[[ 1.958 -1.695  1.047  1.139 -1.158 -1.574]
 [ 0.558 -0.037 -0.681  1.180  0.661  0.183]
 [-1.285  1.661 -0.435 -0.698  1.179  1.559]]	-1.574

[[  13.818   53.785   -9.140   72.379   21.915]
 [ 161.644  -88.864  124.822   79.989 -128.380]]	21.915

[ 0.8 -1.0 -0.6  1.0  1.1  0.5]	0.5

[ 0.088  0.059 -0.196 -0.007  0.077  0.161]	0.161

[[ 0.9  0.7 -1.5 -1.5 -0.4 -0.3 -1.5]
 [ 0.5  0.0 -1.3 -1.6 -0.9 -0.7 -1.8]
 [ 2.0  0.8 -0.5 -1.1  1.2  0.8 -0.7]]	-1.5

[-0.087  0.048 -0.107  0.149 -0.060  0.132]	0.132

[[-0.18  0.09  0.09 -0.08 -0.12  0.02]
 [ 0.19 -0.22  0.18  0.19  0.21 -0.12]]	0.02

[ -19.02  142.98 -119.13   31.35   63.71]	63.71
---
-7.39  -1.12   0.64  -6.34  -2.58  -0.20
 7.92   3.62   3.26   6.75   2.70  -4.27
-> 6.75

-5.88  -2.08  -7.11   3.19  -2.11  -0.72  -2.66
 5.12   1.76   6.26   1.93   1.75   0.61   2.22
 2.66   1.31   3.45  -3.43   1.75   1.06   1.76
-> 5.12

 8.49   0.05   0.48   7.82   3.37   2.11  -7.87 -> 7.82

-7.24  -8.59   1.16  -7.53
-3.91  -4.40  -8.49  -1.50
-> -1.50

-1.18   8.06  -2.78  -3.22 -> -1.18

-3.15  -0.87   2.13  -1.18  -3.98  -0.34   1.99
-2.71   4.81  -0.33   3.78   0.45  -7.41   6.94
-> 4.81

-6.31  -6.82  -8.35  -2.37   3.37   4.26   4.70 -> 4.26

-1.46  -1.82  -4.03  -0.45  -7.50 -> -1.46

-3.20   5.66   7.00  -0.89
-5.96   1.16   3.66   3.26
-> 5.66
---
[-138.2  131.1  104.2 -130.6] -> -138.2, -130.6

[ -17.545   63.511 -174.041  157.371   68.898   66.622] -> -17.545, 66.622

[[-2.133  1.374 -0.478 -0.848 -1.827]
 [-1.857 -1.842 -2.188  0.728 -0.758]] -> -2.133, -0.758

[ 0.09 -0.01 -0.05 -0.09] -> 0.09, -0.09

[-26.2 -52.8  50.9 -52.4 -98.7 101.9] -> -26.2, 101.9

[[  2.61  -3.49   0.43  11.43  -9.90]
 [ -5.79 -11.15  16.52   1.65 -11.40]] -> 2.61, -11.40

[[-0.021 -0.049  0.040  0.148  0.044  0.100 -0.123]
 [-0.136  0.030  0.141  0.081  0.029 -0.035  0.062]
 [-0.028  0.047 -0.096 -0.049  0.079 -0.134  0.075]] -> -0.021, 0.075
---
[ 4.15  6.64 -4.05  2.61 -5.79 -3.01] | -3.01
[-0.93 -2.02  1.97 -0.32  1.18  3.08  8.41] | 8.41
[-0.08  0.34  0.06  0.90  6.94] | 6.94
[-0.50  3.82  1.39 -2.69  8.29  0.48 -8.55] | -8.55
[ 3.85  1.02 -8.25 -5.87] | -5.87
[-0.95  8.63  0.84  5.14 -1.62  1.59] | 1.59
---
[[ 0.73 -0.94  1.61 -0.59 -2.96  1.86 -2.24]
 [ 5.46 -0.23  6.54  3.32  1.16 -2.33  4.15]] gives 4.15

[ 7.88  5.68 -1.17  5.20 -6.01 -0.52] gives 5.20

[7.62 4.26 5.25 2.16 0.38 3.08] gives 4.26

[[ 1.60 -1.68  1.75 -6.18  6.59  3.09  0.59]
 [-2.35 -2.28 -1.18  4.64  2.60 -6.23 -3.07]
 [ 2.32  0.07 -2.96 -1.00  6.28  5.55 -4.49]] gives 5.55

[-8.06 -6.55 -0.10  3.28  5.67 -1.05 -2.50] gives -0.10

[[-4.40  3.72  2.81 -2.75 -5.37 -4.41  7.39]
 [ 8.32 -5.74 -0.96  1.75 -3.24  5.92 -0.62]] gives 5.92

[ 2.34  0.33  0.27  7.63 -1.89] gives 0.33

[ 6.86  5.36 -1.12 -4.78  4.67  2.04] gives 4.67

[6.49 7.55 7.68 6.18 8.29] gives 7.55

[ 2.26  6.21  8.47  7.97  3.61 -6.32 -5.53] gives 6.21
---
[[ 4.63  2.24 -2.00 -5.78  7.44]
 [-0.81 -0.40  0.14  0.20 -0.12]] value 4.63, -0.12

[-2.34  7.39  1.06  3.33  3.53  2.68  0.62] value -2.34, 0.62

[ 3.95  8.49 -3.69 -1.21  3.77 -7.72 -4.65] value 3.95, -4.65

[ 9.14 -6.15  8.49 -6.69] value 9.14, -6.69

[[-1.71 -3.98  0.24 -0.23 -5.61  2.56  0.26]
 [ 0.78 -2.70  5.32 -2.08  1.88  3.39  1.96]
 [-2.37 -7.45  0.31  1.79  1.55  4.47  0.05]] value -1.71, 0.05

[-4.28 -3.43  6.85 -6.41] value -4.28, -6.41
---
((-22, -8, 34, -21, -13), (-21, 4, 0, -31, -28))	-8
((26, 73, 42, 56, 55, 20), (23, 24, 27, 75, 19, 22), (42, 15, 24, 0, 45, 62))	73
(8136, 1113, 4308, 4743, 8435, 3422)	1113
(5, 6, 7, 5, 2, 6, 5)	6
(-310, 635, 198, -992)	635
((46, 17, 5, 88), (84, 77, 1, 73))	17
